Each row below is a small network's average activation on inputs in which a field has the value named, seen along a few directions.
Related values have similar rows: they may be neighbours, one step apart, or belong to one group.
Strong random noise was added to every row along 3 fixed directions; ignore it. To show where, here is one row again and again, with new noise each time:
[ 108  -87   38 -344  344 -285   -4  428  163  335 -156  116  158  429
  -87  -71 -132]
[-308  179  168  928 -245 -213   88 -625 -257 -459  301 -626  567 -712
  208   74 -202]
[-358  286 -135  866 -252  -85 -167 -873 -280 -429  213 -183  533 -669
   93   11  173]
[ -59  303 -403  116 -396 -140   51 -784   21  -80  373 -253  347 -595
  148 -279  204]
[-173  218 -316  253  -42  -79 -257 -527  -85  -64   26  240  338 -198
  -52 -102  324]


Field Tizi:
t11: [  67 -108  416  143   25  354 -107  -64  -27   46  -59  -64  -70 -162
 -292   41  -12]
t2: [-150   92 -176  330 -451  131   78 -273 -187 -296  355  -50 -336 -509
  241  -11   53]
t12: [  63  134 -164 -132  468   62 -440  268 -197  128 -379  652 -186  886
 -284  -42  137]
t10: [-256   39  -16  151 -353  124   98 -186  175 -217  132   60 -357 -301
  382   43   51]
t5: [-166  272  -61  739 -511 -189   99 -688 -164 -452  444 -712  558 -683
   96  -69 -117]
t8: [ 264  207 -806 -441 -170   78 -268 -354  140  174  -75  695 -292  339
 -112 -120  713]
t6: [ -92   58  115 -508 -223  145  118  406   29   16  206 -117 -277 -185
  430   83  119]
t9: [-129  258 -251  181 -208  164   95 -440   -8   22  105   39  163 -175
 -372 -211  116]
t3: [  79  -36 -100 -168 -163  123  206 -324  -59  -26  161 -140  102 -308
 -369 -139 -169]
t4: [-119 -443  518  487  435  370 -295  -47 -142 -247 -145   73 -156   39
 -172  312  122]
t1: [ 324    2 -248   47 -161   86  259 -113   96   47  -15   11 -376 -101
  239  -27  -44]
t7: [-208 -152  321   65   -1   16  -74  218 -231 -345 -335 -225  157 -192
  367  386  -18]
Tizi is arranged as a line.
- List every value one step from t10, in the order listed. => t2, t6
- List every value one step from t8, in the order listed. => t12, t1
- List every value one step from t9, in the order listed. => t5, t3

Field Peb:
u1: [-261  373 -586 -128  -46  119 -474 -771  -94   19 -185  690  322   11
 -637 -224  780]
u12: [ -19  108 -212  369  -92 -275  -42 -172 -276 -272  -14 -205  -83  152
  216  168  -79]
u2: [ -23  292 -247 -119  217  -61 -219  -63   10  176   19  595  303  263
 -374 -141  123]
u4: [  51  370 -315  393 -447 -157   21 -218 -182  -96  322 -251   62 -255
  301  -86  -37]
u5: [  28 -299   81 -461  289   29  -16  768  109  239 -374  413 -220  301
  211  257  150]
u11: [ -57  299   41  410 -111 -181   21 -166   44  -74   43 -210  339   32
   40    5  -64]
u6: [-163 -108  370  864 -410  157 -106 -517 -192 -550  190 -316 -171 -649
  188  259 -118]
u7: [  38   -4 -552  -36  -72  505 -241 -650  -97   15  -34  698 -339  -31
 -379  -90  710]
u3: [-156 -312  151  356  430  187 -332  -44  -99   83 -215  304   25  133
 -343   17  217]
u10: [ -48  -77 -109 -342 -188  118  310    9  283  -23  106    7 -332 -267
  249 -122  -80]
u8: [-188  -63  437  -13  132   77  -74  421 -195 -206   84 -339  158 -154
  543  238 -112]
u9: [ 285 -158  294 -435   84  -86  336  153  252  199  -73 -422  137   11
 -238 -222 -468]
Peb is arranged as a line.
- List every value one step from u10, in the order listed. => u5, u6
- List every value one step from u2, in the order listed. => u1, u11
- List every value one step from u3, in the order listed. => u7, u9
